A small network was shown many inputs. Here are its activations along a few directions, one row for each input.
Each table varies a few parts of the input and shows all the possible inputs, shuffled.
Descriptions start from the smaller parts, as in this example, which fits no table here: one of 6 places along a line, together with either a single point or (one of 2 separate values, together with one of 5 places around a ring) or one of 11 places along a line.
Shared parts are said once, and a part with two or three values counts as separate values.
In the rows, 128 means zero.

Other details of the inputs shift rows strongly along two fixed directions, in all tables alike. That doesn't count.

Table:
x1: [132 128 126 126 125 133 130 128 124 131 130]
x2: [130 129 129 124 132 122 124 121 129 129 128]
x3: [123 130 126 126 129 124 131 130 124 122 126]
x4: [136 186 248 113 155 127 152 130 133 118 148]
x5: [154  98 136 142 124 170 141 135 199  92 132]
x6: [127 128 127 127 131 124 130 129 124 119 123]
x7: [124 125 128 129 129 126 131 124 130 135 129]
x8: [126 127 127 125 125 132 130 131 126 135 129]
x9: [127 131 127 129 127 127 121 129 128 128 126]
x10: [128 127 127 126 130 123 125 122 131 130 131]
x11: [129 124 129 129 129 125 129 123 129 134 127]
x12: [129 132 123 126 128 131 125 129 125 124 124]
x13: [127 126 128 134 123 122 129 131 129 127 128]
x14: [127 129 125 129 126 124 136 131 123 127 126]
x15: [124 128 129 131 127 122 125 130 129 124 128]
x16: [130 124 125 133 126 126 130 127 120 124 122]
x17: [124 132 121 125 127 131 126 131 125 127 126]
x18: [131 128 127 130 127 123 135 130 122 124 123]
x19: [126 126 128 130 130 127 126 126 122 119 123]
x20: [122 128 128 125 132 125 129 124 130 131 133]
x21: [130 128 125 131 126 125 134 129 123 124 125]
x22: [131 125 125 127 129 128 134 122 125 130 129]
x23: [122 131 126 128 127 131 125 132 129 128 128]
x24: [130 128 128 123 128 127 120 127 127 130 128]
x25: [123 125 127 128 129 126 133 125 128 135 129]
x26: [129 126 128 128 129 122 124 129 129 121 122]
x27: [129 130 125 126 128 127 119 129 127 127 122]
x28: [132 127 130 126 127 129 125 128 126 135 124]
x29: [130 127 129 128 125 128 125 127 125 135 126]
x30: [131 133 124 130 125 133 130 130 124 128 125]
x31: [127 125 124 126 129 127 135 124 126 132 129]
x32: [125 128 129 126 127 128 122 128 129 131 133]
x33: [127 126 127 129 127 121 124 128 127 123 124]
x34: [124 128 127 122 128 131 126 130 127 130 132]
x35: [123 127 125 127 130 125 127 124 132 131 132]
x36: [132 130 128 130 125 128 125 130 127 131 121]
x37: [123 132 127 129 127 129 123 131 130 128 128]
x38: [124 128 127 131 125 123 133 132 125 129 127]
x39: [128 134 124 129 125 131 131 132 124 131 126]
x40: [124 128 128 126 127 129 123 129 130 132 132]
x41: [128 130 124 129 128 133 121 127 123 124 124]
x42: [129 124 127 133 124 121 129 131 129 127 125]
x43: [129 122 123 135 145 132 123 140 133 127 133]
x44: [127 133 122 127 127 132 124 129 125 125 126]
x45: [129 129 125 124 131 126 129 121 126 126 133]
x46: [124 128 126 123 132 125 131 124 130 129 132]
x47: [133 124 125 127 130 127 134 122 125 129 127]
x48: [122 128 125 127 129 125 130 131 127 123 126]
x49: [131 124 129 129 130 128 130 119 121 130 128]
x50: [133 132 124 130 126 131 130 130 124 128 124]
x51: [125 125 125 126 130 127 135 125 128 134 128]
x52: [130 124 129 128 129 124 129 122 128 133 126]
x53: [126 129 125 122 127 131 126 129 125 130 133]
x54: [130 128 128 125 128 132 122 125 122 127 132]
x55: [128 128 129 125 127 128 122 128 129 131 131]
x56: [129 127 125 126 130 122 124 120 129 129 130]
x57: [147  98 131 143 122 170 141 137 197  95 135]
x58: [130 131 129 132 125 127 126 130 128 132 125]
x59: [121 130 128 129 127 121 127 130 126 126 128]
x60: [129 129 121 136 144 123 122 139 118 138 132]
x61: [124 128 129 127 125 130 129 130 125 137 130]
x62: [129 129 124 123 127 131 124 127 123 128 132]
x63: [131 125 128 132 124 120 128 129 126 127 123]
x64: [129 126 129 129 126 130 126 128 128 135 128]
x65: [131 131 127 132 126 133 126 127 121 128 124]
x66: [126 133 125 129 125 131 131 132 126 132 126]
x67: [125 132 125 131 124 130 129 132 127 133 127]
x68: [124 132 127 130 126 127 121 130 128 128 128]
x69: [130 126 127 126 132 127 126 118 125 125 132]
x70: [121 128 126 129 128 124 128 131 126 125 127]
x71: [124 127 128 128 125 129 127 129 126 137 129]
x72: [126 133 128 133 124 126 125 130 126 133 127]
x73: [131 127 124 124 132 125 130 121 126 125 131]
x74: [132 126 128 129 126 134 126 125 120 132 128]
x75: [126 124 129 130 128 126 129 124 131 134 129]
x76: [133 128 126 126 126 131 129 128 122 132 128]
x77: [128 131 127 128 127 127 120 128 128 127 125]
x78: [126 127 129 129 125 129 125 128 127 136 129]
x79: [126 127 122 123 131 126 130 123 128 128 133]
x80: [125 128 127 127 130 123 125 123 131 130 132]
x81: [128 129 127 125 125 132 131 130 123 134 130]
x82: [126 127 127 130 127 121 124 129 128 124 126]
x83: [125 130 126 127 129 125 130 128 123 120 125]
x84: [131 128 125 122 128 130 125 128 124 127 131]
x85: [125 126 127 133 124 123 131 131 129 128 127]
x86: [123 127 128 125 127 131 125 130 130 131 133]
x87: [132 125 129 130 126 120 128 130 125 126 121]
x88: [126 127 125 130 126 125 135 132 128 126 126]
x89: [123 133 125 126 128 131 126 132 127 127 126]
x90: [131 125 130 127 130 124 129 122 128 133 124]
Each input here is: one of 2 separate values, together with either a single point or (one of 4 places along a line, together with one of 11 places around a ring).
The inputs of x85 and x59 match in every part but the choice among 2 separate values. If x76 is changed in the same way as x85 into x59, which row does it become?
> x84
The inputs of x24 and x28 match in every part but the choice among 2 separate values. If x2 is changed in the same way as x24 into x28, which row does it become?
> x90
Which other rows does x32 become when the place on the line of 4 takes its other values? List them by row number.
> x15, x68, x80

Table:
x91: [132 123 128 124 125 125 121 121 132 137 132]
x92: [127 119 116 132 132 135 125 120 131 128 130]
x93: [120 122 125 122 128 126 124 125 131 128 137]
x94: [122 128 120 130 120 137 121 138 132 129 133]
x95: [122 112 114 131 128 132 126 129 136 129 133]
x96: [127 123 113 120 132 128 125 121 136 129 132]
x97: [138 155 196 128 150 138 156 137 160 104 142]
x98: [134 119 116 138 122 124 125 131 130 133 122]
x99: [127 119 116 127 135 132 129 127 139 131 130]
x100: [105 180 147 122 139  83 121 120  53 159 123]
x101: [137 154 223 118 142 143 159 130 161 110 152]
x102: [130 121 119 132 125 138 131 119 130 135 126]
x103: [135 124 123 119 124 131 130 124 121 129 133]
x104: [123 121 129 129 124 131 134 129 131 137 131]
x105: [131 121 127 131 127 127 126 125 128 143 127]
x106: [130 125 119 131 118 129 128 121 126 122 117]
x107: [127 128 112 132 121 145 117 131 132 127 126]
x108: [110 189 164 109 134  75 125 125  33 161 115]
x109: [128 124 120 123 130 130 122 116 131 127 134]
x110: [130 129 122 126 125 144 119 140 127 126 126]
x111: [131 127 119 137 121 131 132 125 126 128 122]
x112: [131 122 120 125 122 134 126 115 133 130 131]
x113: [128 117 121 130 134 125 119 124 130 135 130]
x114: [128 125 121 132 127 129 126 123 133 111 121]
x115: [129 124 116 127 122 125 132 129 132 124 118]
x116: [129 125 122 120 132 126 125 124 118 127 134]
x117: [123 125 125 135 121 125 134 134 127 131 128]
x118: [132 128 132 126 130 131 135 128 116 135 128]
x119: [131 124 125 137 132 123 122 132 131 125 127]
x120: [132 121 111 134 124 130 134 133 137 128 122]
x121: [134 147 200 132 144 142 155 140 163 101 146]
x122: [130 137 132 129 125 134 111 138 128 134 128]
x123: [136 123 120 134 124 130 134 134 122 125 123]
x124: [127 131 111 127 124 139 119 138 135 132 126]
x125: [117 123 122 130 125 122 126 133 130 118 125]
x126: [127 124 126 131 129 118 118 129 131 118 121]
x127: [125 123 108 129 127 122 125 130 132 119 120]
x128: [133 118 119 133 118 122 121 130 131 125 116]
x129: [119 127 128 129 118 121 131 131 123 127 123]
x130: [131 128 127 133 133 128 131 134 124 121 129]
x131: [128 122 122 127 135 130 127 128 119 131 130]
x132: [133 121 122 129 128 128 128 132 128 110 122]
x133: [132 123 120 120 126 132 131 121 140 132 131]
x134: [130 121 119 127 128 134 135 126 138 136 127]
x135: [129 119 121 125 131 124 115 121 132 131 133]
The inputs of x126 and x127 match in every part but one. If x122 is changed in the same way as x126 into x127, which row does it become?
> x124
The inputs of x120 and x117 match in every part but one. If x96 is changed in the same way as x120 into x117, which row does it become?
> x93
What do these inputs look like to the network?
> one of 5 separate values, together with either a single point or (one of 2 separate values, together with one of 4 places along a line)

Table:
x136: [139 136 184 127 139 127 176 132 146 109 124]
x137: [142 135 179 115 128 167 146 141 145 127 149]
x138: [122 174 171 110 126  87 138 102  65 146 114]
x139: [124 115 103 130 121 114 110 126 120 102 121]
x140: [128 128 103 126 114 148 132 134 120 151 135]
x141: [123 115 105 138 103 135 125 133 123 156 126]
x142: [127 132 110 125 130 136 101 132 122 128 123]
x143: [148  98 168 109 157 150 136 116 231 107 170]
x144: [132 149 178 116 138 162 129 147 158 117 138]
x145: [116 116 101 131 122 107 121 130 122 100 118]
x146: [135 109  97 129 115 120 148 113 126 118 111]
x147: [148 110  98 130 119 130 126 111 122 122 118]
x148: [116 136  92 130 118 142 109 141 131 140 128]
x149: [115 130 115 141 114 131 112 142 138 139 126]
x150: [109 113 101 146 125 112 119 142 128 127 112]
x151: [145 134 179 144 133 141 157 139 155 127 137]
x152: [114 121 114 136 131 107 130 139 127 110 117]
x153: [119 126 113 147 126 121 118 147 131 130 127]
x154: [139 110 103 124 123 145 113 126 114 140 124]
x155: [120 177 170 113 141  86 110 125  70 131 125]
x156: [136 118 128 143 129 129 156 131 142 128 122]
x157: [146 115  97 131 125 142 125 115 121 125 123]
x158: [112  89 103 116 143 129 127  82 142 154 160]
x159: [118 187 162 115 150 102 110 123  74 139 122]
The inputs of x142 and x154 match in every part but one. If x153 is changed in the same way as x142 into x154, which row does it become?
> x151
What do these inputs look like to the network?
> one of 2 separate values, together with either a single point or one of 11 places around a ring
Which other rows does x149 become when the choice among 2 separate values takes its other values? List them by row number.
> x141
